Each row below holds a small network's activations on one input, seen along a few directions.
In each table, some parts of the input vary, and every possible input appears once, in random order.
A made-up example of a description, with smaller parts first: one of 5 places around a ring, together with either a single point or (one of 2 separate values, together with one of 4 places along a line) or one of 9 places around a ring.
Shared parts are said once, and a part with two or three values counts as separate values.

Other details of the inputs vary at random and push rows far along two fixed directions, the same in every table; ignore that.

Table:
R1: [12 59 9 5 -33 -39 -3 -26 30 -66 -38]
R2: [19 34 29 -9 -49 -68 -59 -52 56 -12 51]
R3: [-2 -30 -16 -10 39 50 45 37 -12 12 13]
R4: [26 44 25 29 -9 5 -18 -48 25 -73 -20]
R5: [-43 -33 -29 0 12 9 14 17 -21 74 4]
R6: [20 59 21 31 16 62 78 -16 7 -115 -55]
R7: [6 46 26 18 -8 37 31 -22 22 -101 -14]
R8: [22 36 21 18 8 -9 -11 -44 28 -50 -8]
R9: [30 50 51 5 -2 -32 -20 -42 30 -79 -19]
R10: [-9 -21 -26 -38 -4 -43 -31 21 7 47 23]
R11: [15 -29 -29 0 -27 -29 -3 28 6 3 33]
R12: [5 -39 0 -2 -17 -21 -15 -17 11 57 32]
R13: [25 33 37 27 20 33 7 -21 -16 -83 -53]
R14: [4 -10 -5 -9 -11 -40 -14 0 12 -18 46]
R15: [24 -28 -28 18 19 30 5 18 -10 36 -15]
R16: [-5 3 35 -27 -32 -45 -9 -21 8 9 -1]
R17: [-9 43 24 10 -39 -48 -43 -41 50 -15 32]
R18: [-33 -18 -42 14 74 65 36 37 -47 41 -38]
R19: [5 25 25 -14 -28 -14 4 -20 33 -31 44]
R20: [-3 -78 -50 -19 -18 -8 -29 57 -21 63 65]
R21: [2 -35 4 7 73 94 50 33 -85 30 -41]
R22: [-8 -32 10 -21 -34 -16 21 0 25 34 58]
R23: [-29 -59 -30 -40 -21 -32 -13 24 -17 99 32]
R24: [-14 1 -18 14 68 98 58 20 -75 -33 -86]
R25: [9 1 44 1 -9 -20 5 -30 2 -13 -12]
R26: [1 -48 -51 3 -11 -8 -34 45 19 97 29]
R27: [25 -38 -9 8 27 33 14 40 -29 27 -31]
R28: [1 22 30 -32 -15 -25 -17 -11 -1 -5 2]
R29: [-29 1 1 50 61 93 72 -10 -50 -4 -60]
R30: [-18 59 26 17 49 63 64 -22 -52 -71 -73]
R31: [-26 76 23 11 -22 -33 -18 -46 26 -46 1]
R32: [3 28 26 -5 -46 -62 -21 -26 25 -46 56]
R33: [18 -55 -34 -38 -19 -23 -28 63 -7 89 12]
R34: [-6 -15 -21 4 8 -20 -34 1 31 36 28]
R35: [-11 -28 -33 33 60 92 29 31 -44 29 -41]
R36: [-2 42 -11 11 -51 -73 -45 -19 58 -13 6]
R37: [4 -54 -26 -44 -18 -13 -49 50 -14 75 22]
R38: [-8 -15 13 -1 -31 -40 14 -18 3 -10 37]
R39: [0 -24 -4 -30 35 10 -1 35 -29 33 -17]
R40: [-19 23 -17 8 -14 -11 -33 -5 17 -7 -3]
Each input here is: one of 5 places along a line, together with either one of 2 separate values or one of 6 places around a ring.
The inputs of R24 and R23 match in every part but the place on the line of 5. If R40 is changed in the same way as R24 into R23, which row does it become? -> R5
The inputs of R37 and R39 match in every part but the place on the line of 5. If R13 is changed in the same way as R37 into R39, which row does it become? -> R9
Change only the place on the ring of 6 in R21. List by row number the other rows that result. -> R2, R17, R28, R30, R31
Change only the place on the line of 5 in R17. List by row number the other rows that result. -> R26, R29, R34, R35
Change only the choice among 2 separate values in R22. List by row number the other rows that result. -> R38
Change only the choice among 2 separate values in R7. List by row number the other rows that result. -> R20
A walk changes only the place on the ring of 6. It starts at R33 and steps to R1. List the rest of the walk in order. -> R36, R26, R15, R27
